A small network was trained on made-up records. Each row is its average activation on records with the value named, seen along a few directions.
Values that are neighbours, or in one group, have similar rows; names and order tell nothing.
Random noise pushes rows far along 2 fixed directions. That doesn't count. These rows show it; they differ only by the noise:
[ 227  -37 -143 -247  -42 -313  -44  212  -39  269 -141  246  111  114
 -103   47  156]
[  21  -28  -76 -452 -116 -103  -52 -148 -213  134  -34  232  271  262
  -80  104  -79]
[ 523  -49 -240   49   60 -615  -32  736  217  467 -299  268 -118  -99
 -132  -31  491]
[  51   -4  -86 -454 -180 -107  -31  -14 -101  243 -127  280  311  261
   -6  177 -131]


Values of GEB:
desu: [ 254  -27  122  783  -44 -287  210  729  283  291  -66 -227 -423  -41
  315  -65  402]
puz: [  81 -289   65  191  170  -49   81  493  134  287  174  -66 -239  194
   26   13  454]
dula: [  55 -423  358  447  314  -73  -93   16 -136 -232  458 -226 -362   22
 -131 -251  517]
tipe: [  54  471  -39   93   96  144  212  -72  284 -248 -230  -70  187 -234
   79 -119 -244]
guva: [  77  -97   15  -83  405  -86  -83   31  316 -150  -15   55  -38  -79
 -232 -100  -97]
duvi: [  38   -7   76 -566  -53   -1 -124 -189  -75 -166   66  268  327  247
   62  327 -499]
tesi: [  95  310 -159  209  -76   -6  257   12 -121   45 -368  -81  -31 -381
   55  -29  -10]
fom: [  17 -330  -22  -57    1   55  -40  294  152  342  143  348  -92 -197
  -68   -2  345]
nez: [  75 -147 -134 -427 -249  198 -118  428  511  234 -181  435  320 -272
  130  536 -115]
tumeb: [-534  305  -61 -388 -156  391  239 -746   18 -413 -226 -109  405  340
 -139  224 -573]
zaz: [ 260  236 -288  323    7 -167  140  390  126  222 -317 -402 -237 -537
  127 -174   64]
fus: [-111  291  191  246 -312  386  -62   56  166  465 -149  -47  -70 -223
  584  103 -432]
ziv: [  42  192  125  491 -448  -27 -265  424  165  536 -259  101 -223 -223
  454  440 -294]
fep: [-125   85 -177  -43  119 -117    9  259  345 -231 -282  -31  127   44
  -67 -264 -268]
vuvo: [ 109 -146   66  670  -94 -100  113  346  199  -81  158 -262 -309  213
   60 -159  517]
The values of GEB form a ring.
Which values are neighbours of ziv? Give them in the order they are listed.
> desu, fus
Which values are neighbours of tesi? Give them in the order they are listed.
> tipe, zaz
Which values are neighbours of dula? Give them in the order they are listed.
> puz, vuvo
Which values are neighbours of guva? Give them in the order they are listed.
> duvi, fep

Values of REG:
rol: [  18  113  -85 -525 -256  193   96  196  467  105 -310  312  382  142
   48  277 -387]
lol: [-366  146  180  256  101   -4   39 -671 -442 -579   90 -502  -90  106
 -172 -151 -260]
tabak: [ 161 -227  180 -108  123 -107  116  416  248   35   57  149  -50  218
  -85  -59  207]
pelo: [ 295 -343 -211  189  -61 -319 -126  587  346  253  -52  186   68  147
  176  -63  206]
vul: [-108  195  209  295  -90   75  184   27  -45  -59 -244 -399 -133  -84
   35   21  -53]
getag: [ 107 -102  -17  374  292 -105 -193  -70 -264  204  285    2 -271 -236
  141 -294  501]
sodid: [  52 -134  -41 -220   48 -152  -26  153  394 -155   35  383  208  200
  -86   79 -164]
zife: [ 224  114 -241 -216  374 -337 -182   24   81  -57  -45   61 -174 -239
 -293 -106   87]
noke: [ 144 -339  221  287  193  -34 -160 -347 -622 -383  544 -265 -514  -20
 -408 -507  749]
timet: [-564  141  122  -64 -365  608  116 -552 -211  -22   68 -159  318  177
  339  280 -717]
tutug: [  68  222 -213 -408  212 -122   37 -270 -350 -164  -54   88  112 -364
 -283   45  145]
zurag: [-217  -37  -35  262  105  235 -104 -633 -626 -181  488 -323 -334 -119
 -161 -272  324]
The values of REG form a line.
Going along REG from tutug by way of its neighbour zife, in what order are rol, tabak, noke, timet met?
> rol, tabak, noke, timet
Which values are neighbours of lol? Give them in the order they are listed.
> vul
What is the length, in steps, of the shortest route from getag to pelo?
> 2
